A small network was shown many inputs. Here are its activations along a few directions, one row for each input.
In each table, some parts of the input vary, and every possible input appears once, in random order.
Descriptions start from the smaller parts, as in this example, which fits no table here: one of 4 places along a line, together with either a single point or one of 9 places around a ring or (one of 2 separate values, together with one of 8 places around a ring).
Shared parts are said once, and a part with two or three values counts as separate values.
(in the rows, 128 means zero)

Other details of the inputs vary at random and push rows far along two fixed directions, the same in every table; ignore that.

Rows:
R1: [130 121 154 102 118 167 149  73 117  78 177 160 120 135  98]
R2: [ 99 163 115 140 177 116  94 112 192 164  65 149 151 106  93]
R3: [120 168 119 100 153 100 114 130 179 172  75 141 168 129 107]
R4: [152 111 142 154  97 117 120 177  82 134 133  98 119 134 163]
R5: [167 123 133 121  91 113 130 177  69 151 128 108 130 155 151]
R6: [108 146 122 129 156  95 105 136 190 169  74 123 153 107 114]
R7: [129 133 112 147 136 114 121 145 123 138 117 125 122 125 121]
R8: [144 121 141 152 112 113 111 179  64 141 133  96 120 130 167]
R9: [183 115 129 129  81  90 135 220  32 178 130  82 132 156 185]
R10: [132 114 152 102 122 161 155  85 116  90 176 164 112 142 109]
R11: [115 141 123 143 142 110 103 136 166 165  76 128 140 115 110]
R12: [134 121 147  96 125 144 160  85 127  94 180 148 115 135 114]
R13: [134 135 131 114 130 102 132 142 115 157 117 137 139 129 116]
R14: [129 115 128 122 139 152 156  96 145  80 180 132 104 124 126]
R15: [155  99 133 160  79 112 124 187  56 136 147  93 123 142 179]
R16: [134 130 128 141 145 102 126 145 122 138 122 104 130 128 141]
R17: [117 123 129 125 134 173 137  79 142  63 167 150 109 120 105]
R18: [119 104 150 114 135 187 160  72 152  66 169 138 104 125 119]
R19: [ 95 159  98 136 170 101 102 131 186 170  72 138 153 106  91]
R20: [120 107 139 127 116 183 155  76 136  74 165 141 104 136 128]
R21: [119 113 128 111 126 166 156  79 137  67 183 131 102 132 132]
R22: [145 140 131 119 113 119 118 150 113 144 108 138 155 142 126]
R23: [119 111 124 117 121 166 150  87 130  81 168 136 102 126 132]
R24: [103 140 110 135 142 108 110 131 166 165  76 131 152 116 119]
R25: [ 98 162 112 135 176 119 105 117 191 169  75 139 152 100  98]
R26: [163  97 130 156  76  77 137 216  31 156 142  59 115 151 208]
R27: [ 97 155  97 133 157 106  84 130 182 177  63 147 146 115 105]
R28: [125 117 127 126 119 169 136  91 125  69 166 146 113 121 127]
Description of these inputs: one of 4 places along a line, together with either one of 2 separate values or one of 5 places around a ring.
Question: The inputs of R5 and R22 match in every part but the place on the line of 4. If R2 is changed in the same way as R5 into R22, which row does it become?
Answer: R8
Question: A walk changes only the place on the ring of 5. It starts at R23 and steps to R19. List the rest of the walk in order.
Answer: R25, R18, R24

Rows:
R29: [135 100 124 140  86 166 150 127  95  81 164 107 102 138 169]
R30: [181 138 134 141  74  45 108 243   8 190 124  97 143 163 163]
R31: [ 77 173  89 142 174 110  61 132 214 175  30 157 174  99  82]
R32: [ 82 156  99 136 175  90 110 105 225 179  73 144 152 108  98]
R33: [146 107 139 132 134 137 141 129  64  92 178  97  92 128 157]
R34: [151  77 155 133 114 137 170 135  70  80 196  88  87 140 168]
R35: [190 135 141 120  70  51 122 241  40 206 115  76 152 165 191]
R36: [160  88 135 128 114 160 168 130  76  59 208  98  94 144 173]
R37: [163 138 143 119  75  75 105 200  74 187 100 106 163 158 163]
R38: [133 117 128 171 108  84  97 198  80 182  92  99 132 108 161]
R39: [190  98 164  93  69 134 188 144  29  73 232 104 109 172 176]
R40: [113 148 143  70 146 184 133  40 223 121  99 201 151 131  60]
R41: [153 104 128 131 123 149 149 128  73  64 192 110  91 135 163]
R42: [ 88 137 128 112 160 210 129  44 223  64 130 173 138 113  90]
R43: [107 152 145  83 133 163 119  42 192  94 126 205 163 125  63]
R44: [137 114 142 159 122 130 131 140  97 113 157 123  96 119 133]
R45: [102 154 109 136 172  73  92 147 168 187  71 120 136  93 101]
R46: [ 77 178  87 143 186  64  81 119 213 205  48 148 159  95  92]
R47: [157  85 127 146  84 171 160 127  48  48 221 106  67 145 155]
R48: [117 131 121 135 152 162 122  92 150  71 147 160 118 116 107]
R49: [ 85 134 112 106 162 180 141  41 238  79 125 161 139 111  85]
R50: [140 131 124 174 118  98  91 187  79 178  87  97 141 113 157]
R51: [138 129 112 144 127  97 113 191 124 156  92  91 141 130 163]
R52: [103 130 105 163 125  86  88 162 133 189  75 123 144 114 139]
R53: [101 124 108 133 125 175 123  80 158  85 135 150 120 117 109]
R54: [105 112 120 108 150 195 172  29 196  38 184 152 110 125  94]
R55: [106 199 105 116 172  85  83 135 199 225  20 192 184 123  45]
R56: [151 152 117 104 124  80 134 179  73 199 108 133 141 139 133]
R57: [132  79 152 144  84 173 167 114  86  68 194 108  88 149 174]
R58: [108 106 166 114 143 233 160  29 175  23 181 152 111 122 101]
R59: [162 131 125 183 117  68  90 227  44 184  98  78 125 129 166]
R60: [140 136 120 148 147  80 108 182 112 185  94  81 141 115 146]
R61: [121 111 121 153 119 122 121 129 112 122 152 128 100 126 132]
R62: [161  87 164 135 106 169 168 129  73  70 194  86  98 141 175]
R63: [133  92 136 133 104 133 158 122 107 103 158 100 100 135 171]
R64: [ 71 169 119 144 179 100  79 122 234 196  17 144 174  96  83]
R65: [134 145 143  81 119 131 151  99 109 101 179 153 125 135 109]
R66: [111 143 144  59 159 187 161  32 231 106 127 198 148 133  61]
R67: [146 147 122  99 134  91 142 162 123 197  96 134 154 147 117]
R68: [158 107 149 100  87 152 139 138  62 130 144 145 118 155 129]
R69: [105 176  68 155 154  48  77 186 152 225  41 104 151 108 122]
R70: [106 104 161 111 150 196 173  37 194  44 174 148 106 116 101]
Question: The inputs of R37 and R65 match in every part but one. If R57 is changed in the same way as R37 into R65, which row does it become?
Answer: R46
Question: The inputs of R49 and R47 match in every part but one. If R35 is changed in the same way as R49 into R47, which row does it become?
Answer: R30
Question: What is each input in this table made of?
Answer: one of 6 places around a ring, together with either one of 2 separate values or one of 5 places around a ring

Rows:
R71: [161 101 146 131 100 122 150 158  52 117 170 103 104 143 166]
R72: [126 133 127 129 125 118 121 131 125 141 122 135 131 129 120]
R73: [138 101 123 157 121 123 143 153  84 108 161  85  96 125 167]
R74: [124 138 116 123 131 113 122 134 130 147 117 132 135 127 125]
R75: [128 134 124 120 127 118 126 137 136 138 116 130 141 132 129]
R76: [139 129 127 122 122 118 137 142 121 134 129 119 133 139 139]
R77: [128 133 128 134 122 123 117 135 123 142 120 138 129 129 118]
R78: [126 133 123 127 120 130 118 133 130 141 112 135 137 131 125]
R79: [124 133 121 123 124 126 121 129 137 142 112 134 140 131 124]
R80: [128  84 142 139 120 189 169  81 100  30 218 113  74 124 151]
R81: [132 135 122 123 129 114 126 138 123 135 127 130 133 131 128]
R82: [129 145 127 126 136 114 115 136 131 146 114 132 140 125 116]
R83: [130 133 126 125 129 111 131 133 128 144 125 128 127 129 124]
R84: [135 129 134 130 127 119 126 138 113 139 126 129 129 128 128]
R85: [124 134 125 126 129 113 124 131 132 144 121 134 130 127 121]
R86: [112 123 140 100 138 172 155  61 177  83 155 156 121 128 100]
R87: [132 131 121 122 124 113 131 141 128 149 118 120 135 137 137]
R88: [130 139 131 122 129 123 119 134 135 141 113 129 143 128 124]
R89: [ 87 145 134 103 157 182 127  38 223  94 117 188 140 114  63]
R90: [163 101 144 128 103 121 156 158  57 118 171 100 103 144 164]
R91: [159 110 134 133  93 129 138 161  55 111 163 112 110 146 158]
R92: [116 123 116 157 136 116 114 144 141 135 110 104 125 114 148]
R93: [123 136 120 120 127 119 122 130 142 146 111 131 139 130 126]
R94: [112 126 118 160 137 135 108 132 146 127 108 117 123 114 134]
R95: [126 139 126 122 129 127 122 126 142 133 116 137 144 132 121]
R96: [126 136 115 121 134 113 130 131 131 145 121 130 131 131 124]
R97: [128 138 122 126 132 119 120 132 131 135 121 138 138 129 118]
R98: [129 137 133 125 127 131 119 132 132 136 111 133 140 127 120]
R99: [127 132 135 123 131 121 127 131 137 145 115 129 137 128 128]
R100: [128 132 135 129 127 128 118 136 131 144 108 134 137 128 123]
R101: [116 146 129 127 144 116 111 126 163 160  89 142 152 121 109]
R102: [130 141 127 128 135 121 112 134 131 141 111 137 137 124 114]
R103: [120 117 116 153 135 119 126 144 135 130 121  97 119 115 150]
R104: [119 115 121 158 130 128 116 139 130 121 122 105 119 116 149]
R105: [127  83 140 145 119 194 155  81 100  32 204 122  76 123 144]
R106: [115 122 115 159 140 122 116 134 129 124 124 110 119 111 137]
R107: [133 127 134 122 131 117 134 135 132 143 117 122 133 129 132]
R108: [132 139 130 118 137 118 129 132 141 144 113 123 140 130 125]
R109: [132 134 133 120 129 120 125 137 129 138 118 123 139 130 130]
R110: [130 140 118 121 137 107 127 139 135 144 118 129 136 129 122]
R111: [111 122 144 106 131 181 148  57 170  75 157 162 121 127  98]
R112: [129 134 120 126 123 119 122 135 118 141 124 132 133 129 126]
R113: [131 137 129 121 135 117 124 134 128 136 126 128 133 127 122]
R114: [109 123 142 102 135 175 150  58 176  80 155 161 122 126  99]
R115: [129 136 124 126 124 127 116 139 132 139 110 135 141 134 124]
R116: [127 136 118 130 123 121 117 138 120 144 116 136 132 128 122]
R117: [126 135 130 131 135 122 115 135 128 147 111 139 134 124 117]
R118: [158 116 138 124 112 120 148 151  76 118 161 104 112 139 153]
Question: The inputs of R110 and R97 match in every part but one. If R107 is changed in the same way as R110 into R97, which row does it become?
Answer: R101
Question: The inputs of R115 and R76 match in every part but one. If R77 is changed in the same way as R115 into R76, which row does it become?
Answer: R83
Question: What is each input in this table made of?
Answer: one of 2 separate values, together with one of 4 places along a line, together with either a single point or one of 5 places around a ring
Question: Which other rows agree with R112 in the place on the line of 4 and the choice among 2 separate values? List them by row number.
Answer: R72, R82, R84, R97, R106
Question: Which other rows agree with R80 in the place on the line of 4 and the choice among 2 separate values? List them by row number.
Answer: R71, R74, R81, R85, R113
Question: Which other rows does R115 become when the choice among 2 separate values takes its other values? List them by row number.
Answer: R91
